Small tables with named rows and columns. After each table, cells are looked up by row and column.

Pepur =
|  | Zeko | Vage | Raduz | Vak | Refodem | Beki | Nobuv |
|---|---|---|---|---|---|---|---|
| Vad | 548 | 560 | 585 | 555 | 536 | 534 | 554 |
| Lapere | 562 | 761 | 633 | 485 | 606 | 561 | 726 |
| Kesazom | 722 | 580 | 690 | 445 | 578 | 574 | 574 |
| Zimu | 448 | 835 | 333 | 570 | 387 | 529 | 551 |
| Badile | 553 | 550 | 552 | 552 | 551 | 552 | 552 |
| Vevi | 574 | 791 | 447 | 504 | 431 | 546 | 546 |
| Rige | 685 | 628 | 587 | 226 | 631 | 237 | 470 |
| Nunul | 561 | 568 | 529 | 456 | 585 | 436 | 519 |
| Nit | 593 | 627 | 600 | 628 | 558 | 532 | 481 |
| Nokasu | 568 | 518 | 555 | 588 | 526 | 497 | 521 |
| Lubipor | 804 | 967 | 664 | 616 | 463 | 511 | 392 |
| Nidig | 819 | 685 | 873 | 734 | 649 | 501 | 338 |

Beki of Lapere: 561
Vak of Zimu: 570
Vage of Nunul: 568
Raduz of Vevi: 447
Vage of Badile: 550
Nobuv of Nokasu: 521
Vage of Lubipor: 967
Refodem of Vad: 536

Fel:
	Bik	Kotop	Vege
Tavufu	134	135	136
Buze	42	58	13
Dib	237	114	220
Mul	131	146	131
Zuli	141	123	139
Soguzov	152	137	130
Sibur	192	135	37
Dof	61	146	209
Dav	97	176	133
Dugaf	102	137	157

Dib, Kotop: 114
Soguzov, Vege: 130
Buze, Kotop: 58
Dib, Bik: 237
Buze, Vege: 13
Soguzov, Bik: 152
Tavufu, Vege: 136
Sibur, Vege: 37
Sibur, Kotop: 135
Row with the largest Kotop: Dav

Zor
columns: Rinofi, Mikefo
Dunuv: [-0.3, -0.6]
Nimusa: [0.1, 0.2]
Pafemu: [0.0, 0.4]
Dusa: [0.2, 0.2]
Gab: [-0.4, 0.5]
Teni: [0.0, 0.5]
Lav: [-0.5, -0.7]
Vetopib: [0.3, -0.2]

Pafemu, Mikefo -> 0.4
Lav, Mikefo -> -0.7
Dusa, Mikefo -> 0.2
Teni, Mikefo -> 0.5
Teni, Rinofi -> 0.0
Dunuv, Mikefo -> -0.6
Dusa, Rinofi -> 0.2
Nimusa, Mikefo -> 0.2
Pafemu, Rinofi -> 0.0
Dunuv, Rinofi -> -0.3

Nazut.tsv
	Sef	Zat	Gosat
Kituvol	65539	15656	28161
Kez	47172	42612	65241
Zigom	50956	41909	52024
Damug	53090	46272	50502
Bireg	49596	41905	89594
Rifabim	48372	28217	61803
Mal	51219	32962	48892
Togeg	17518	88555	48616
Pud	48611	22577	64705
Veb	39259	85894	40857
Geb	52002	33858	91257

Zigom, Zat -> 41909
Kez, Sef -> 47172
Kez, Zat -> 42612
Zigom, Sef -> 50956
Rifabim, Zat -> 28217
Damug, Sef -> 53090
Bireg, Sef -> 49596
Mal, Zat -> 32962
Pud, Zat -> 22577
Mal, Gosat -> 48892
Kituvol, Gosat -> 28161
Rifabim, Gosat -> 61803
Veb, Gosat -> 40857
Togeg, Sef -> 17518
Pud, Sef -> 48611
Kez, Gosat -> 65241

Kizak.csv
,Kig,Nanazud,Rogu,Losebi,Sogin,Givonel
Zol,1.502,-2.881,54.530,-41.751,70.243,-42.974
Gofuruv,29.935,9.446,-14.957,-15.049,-43.830,41.485
Dev,-65.403,44.434,62.549,57.199,-2.609,82.445
Ruzit,59.181,10.735,-9.983,7.073,42.265,-42.446
Fivif,-47.949,-7.269,-22.970,2.108,-21.270,-8.264
Gasafat,-36.037,-4.475,-21.310,12.347,-3.429,4.618
Kitipa,14.173,5.686,13.456,10.778,15.941,7.791
Pake,82.309,-17.479,-9.443,-9.280,5.422,-12.482
Vipog,43.877,36.094,-72.940,18.109,-65.261,28.942
Gogi,3.765,8.305,-1.317,8.636,1.301,0.510
Rus,-1.714,29.775,12.671,19.793,17.782,15.548
Bureki,18.028,-2.435,27.162,-0.759,13.270,16.457
Buzaruv,-31.284,4.065,-7.957,8.425,-11.544,-1.344
Kolafad,-53.393,0.508,-17.620,1.320,-11.519,1.153

What is the Nanazud of Rus in Kizak? 29.775
What is the Kig of Gofuruv in Kizak? 29.935
What is the Sogin of Ruzit in Kizak? 42.265
What is the Givonel of Dev in Kizak? 82.445
What is the Nanazud of Gogi in Kizak? 8.305
What is the Kig of Buzaruv in Kizak? -31.284
What is the Nanazud of Kolafad in Kizak? 0.508
What is the Rogu of Kitipa in Kizak? 13.456
What is the Kig of Kolafad in Kizak? -53.393
What is the Sogin of Pake in Kizak? 5.422
What is the Kig of Gogi in Kizak? 3.765

